K_705: [141 139 160 121 104  97  81]
K_803: [146 147 183  87 161 125 117]
K_686: [108 173 128  69 160 125 125]
K_814: [146 147 183 143  99  85  84]
K_734: [111 169 134  87 145 122 111]
row of K_686  [108 173 128  69 160 125 125]
row of K_803  [146 147 183  87 161 125 117]
row of K_705  [141 139 160 121 104  97  81]

K_705: [ 99  83 110 123 108 143]
K_459: [ 87 133 126 117 104 144]
K_814: [ 82 103 121 139 114 184]
K_734: [116  95 150 146  95 112]
K_719: [ 67 146 117 137 114 134]
K_73: [ 99  83 110 123 135 152]
row of K_459  [ 87 133 126 117 104 144]
row of K_705  [ 99  83 110 123 108 143]

K_705: [142 176 123 121 126 129 126 129 135 126 132 124 135 130 135 133 120 120
 134 125 126 133]
K_686: [130 139 142 142 144 130 131 122 115 138 127 128 129 127 134 124 120 134
 116 131 136 128]
K_220: [154 106 124 141 133 125 133 125 123 116 135 128 139 131 115 110 138 144
 115 115 136 128]
K_73: [142 176 123 121 126 129 126 129 135 126 132 124 143 122 140 152  91 128
 128 129 138 129]
K_621: [109 182 132 117 125 131 125 134 127 132 137 135 156 129 109 147 132 109
 129 142 129 128]
row of K_220  [154 106 124 141 133 125 133 125 123 116 135 128 139 131 115 110 138 144
 115 115 136 128]
row of K_686  [130 139 142 142 144 130 131 122 115 138 127 128 129 127 134 124 120 134
 116 131 136 128]
row of K_705  [142 176 123 121 126 129 126 129 135 126 132 124 135 130 135 133 120 120
 134 125 126 133]

K_599: [111 136 179 150 133 133  89 135 103 154 102 121 170 121 152 152 118 147
 129 125 157 124 102 126 135 141 141 153  96 148 110 139 154]
K_686: [115 140 173 167 134 133  88 136 103 148 100 114 175  98 142 130 113 127
 132 117 154 124 113 152 141 149 126 136  90 131  95 145 135]
K_719: [122 146 165 147 118 181  99 137 137 179  98 136 135 120 131 123 148 147
 156 134 129 127 132 140 122 148 145 128 118 139  90 159 145]
K_459: [168 174 182 145 133 147  97 113 124 141 114 114 172 112 135 137  99 124
 139 127 123 115 173 143 137 138 135 123 151 130 127 128 148]
K_220: [137 164 156 102 154 146 111 119 107  91 141  94 167 117 157 140  99 128
 126 112 135 115 145 134 103 127 130 167 136 101 116 131 162]
row of K_459  [168 174 182 145 133 147  97 113 124 141 114 114 172 112 135 137  99 124
 139 127 123 115 173 143 137 138 135 123 151 130 127 128 148]
row of K_686  [115 140 173 167 134 133  88 136 103 148 100 114 175  98 142 130 113 127
 132 117 154 124 113 152 141 149 126 136  90 131  95 145 135]
row of K_599  [111 136 179 150 133 133  89 135 103 154 102 121 170 121 152 152 118 147
 129 125 157 124 102 126 135 141 141 153  96 148 110 139 154]

K_803: [130 129 130 129 130 127 126 127 129 130 130 126 127 126 127 126 127 127
 126 129 130 129 130 129]
K_705: [123 127 123 128 123 128 132 131 126 123 124 133 128 133 128 133 128 129
 133 128 123 128 123 128]
K_459: [177 129 180 127 174 128  79  93 155 180 172  73 128  73 129  74 128 128
  73 128 179 127 182 128]
K_719: [129 127 129 127 129 129 128 129 127 129 128 127 129 127 129 127 129 129
 127 127 129 127 129 127]
K_265: [129 130 129 130 129 126 128 128 128 128 128 127 126 128 126 127 126 126
 128 130 129 130 129 130]
K_686: [125 128 125 128 125 128 132 131 126 124 125 132 128 132 128 131 128 128
 132 128 125 128 124 128]
K_814: [ 80 127  77 128  84 129 178 164 100  76  83 182 129 182 128 181 129 129
 182 127  78 129  74 127]
row of K_719  [129 127 129 127 129 129 128 129 127 129 128 127 129 127 129 127 129 129
 127 127 129 127 129 127]
row of K_686  [125 128 125 128 125 128 132 131 126 124 125 132 128 132 128 131 128 128
 132 128 125 128 124 128]
row of K_705  [123 127 123 128 123 128 132 131 126 123 124 133 128 133 128 133 128 129
 133 128 123 128 123 128]

K_621: [130 134 126 137 136 130 121 131 127 126 130 116 127 128 122 127 126 129
 133 132 126 125 123 131 137 140 128 139 127 128 132 135 128 129 133 122
 125 134 129 127 128 133]
K_265: [129 131 142 183 126 133 131 127 125 118 123 161 125 128 127 138 134 133
 127 125 124 131 136 132 132 141 127 130 124 126 124 126 124 129 120 130
 131 131 124 124 132 127]
K_719: [129 131 143 185 126 132 129 129 123 118 121 131 123 127 126 135 136 131
 130 127 125 132 134 135 130 121 126 130 119 121 127 129 127 129 124 130
 129 131 127 121 129 128]
K_734: [129 131 141 184 127 133 131 127 125 118 123 166 125 127 126 138 134 133
 126 124 125 131 136 132 132 157 127 130 124 126 124 126 123 130 120 130
 130 131 123 124 132 127]
K_686: [130 134 126 140 136 131 120 131 127 126 131 120 127 127 122 128 125 128
 133 132 126 125 123 131 138 123 128 139 126 128 131 135 128 129 133 122
 125 134 128 128 128 133]
K_803: [131 131 142 190 127 131 130 126 124 117 123 157 124 127 122 138 134 132
 127 124 126 131 134 132 131 131 128 130 122 124 126 127 124 129 122 130
 130 131 124 122 131 133]
K_814: [130 135 125 144 135 131 120 131 128 125 130 119 128 129 122 127 125 130
 133 132 127 125 122 131 138 136 128 139 126 128 133 135 127 129 133 119
 126 135 128 128 128 133]
K_705: [128 131 142 190 127 131 130 126 124 117 123 157 124 127 126 138 134 132
 127 124 126 131 134 132 131 132 128 130 122 124 126 127 124 129 122 130
 130 131 124 122 131 128]
row of K_265  [129 131 142 183 126 133 131 127 125 118 123 161 125 128 127 138 134 133
 127 125 124 131 136 132 132 141 127 130 124 126 124 126 124 129 120 130
 131 131 124 124 132 127]
row of K_719  [129 131 143 185 126 132 129 129 123 118 121 131 123 127 126 135 136 131
 130 127 125 132 134 135 130 121 126 130 119 121 127 129 127 129 124 130
 129 131 127 121 129 128]
row of K_803  [131 131 142 190 127 131 130 126 124 117 123 157 124 127 122 138 134 132
 127 124 126 131 134 132 131 131 128 130 122 124 126 127 124 129 122 130
 130 131 124 122 131 133]
row of K_734  [129 131 141 184 127 133 131 127 125 118 123 166 125 127 126 138 134 133
 126 124 125 131 136 132 132 157 127 130 124 126 124 126 123 130 120 130
 130 131 123 124 132 127]
row of K_814  [130 135 125 144 135 131 120 131 128 125 130 119 128 129 122 127 125 130
 133 132 127 125 122 131 138 136 128 139 126 128 133 135 127 129 133 119
 126 135 128 128 128 133]

K_803: [ 85  95 120  94 117 122 163 115  86  87 172 108  87 116  86  82 168 173
 171 134 154]
K_686: [ 86 137 120 168 117 112 131 141  86  87  82  89  86 174  86 160  84  83
  87 132  88]
K_734: [ 87 172  85 120  84  84 166 175  88  89 157  93  89 109  85 155 130 158
 145  93 113]
K_719: [100 153 174  83 174 174  87 159 100  98 174  93  99  83 104 155 176 175
 175 169 175]
K_621: [166 109  82 150  81  82 116  94 165 165 150 138 166 174 166 108 140 149
 112  80 137]
K_73: [172 155  98 115  96  97 174 150 170 169  96 174 170  89 171 143  89  96
  91 117  84]
K_459: [156  86 174  89 175 174 169  85 154 153 172 172 155  83 155  81 170 172
 172 175 161]
K_814: [161 164 147  99 148 144 107 156 161 160  90 166 161  83 163 171  96  89
  97 158  99]
K_599: [142  81 175 140 174 174  87  81 141 142 101 149 142 153 145  85 124 101
 121 172 141]
row of K_803  [ 85  95 120  94 117 122 163 115  86  87 172 108  87 116  86  82 168 173
 171 134 154]
row of K_814  [161 164 147  99 148 144 107 156 161 160  90 166 161  83 163 171  96  89
  97 158  99]

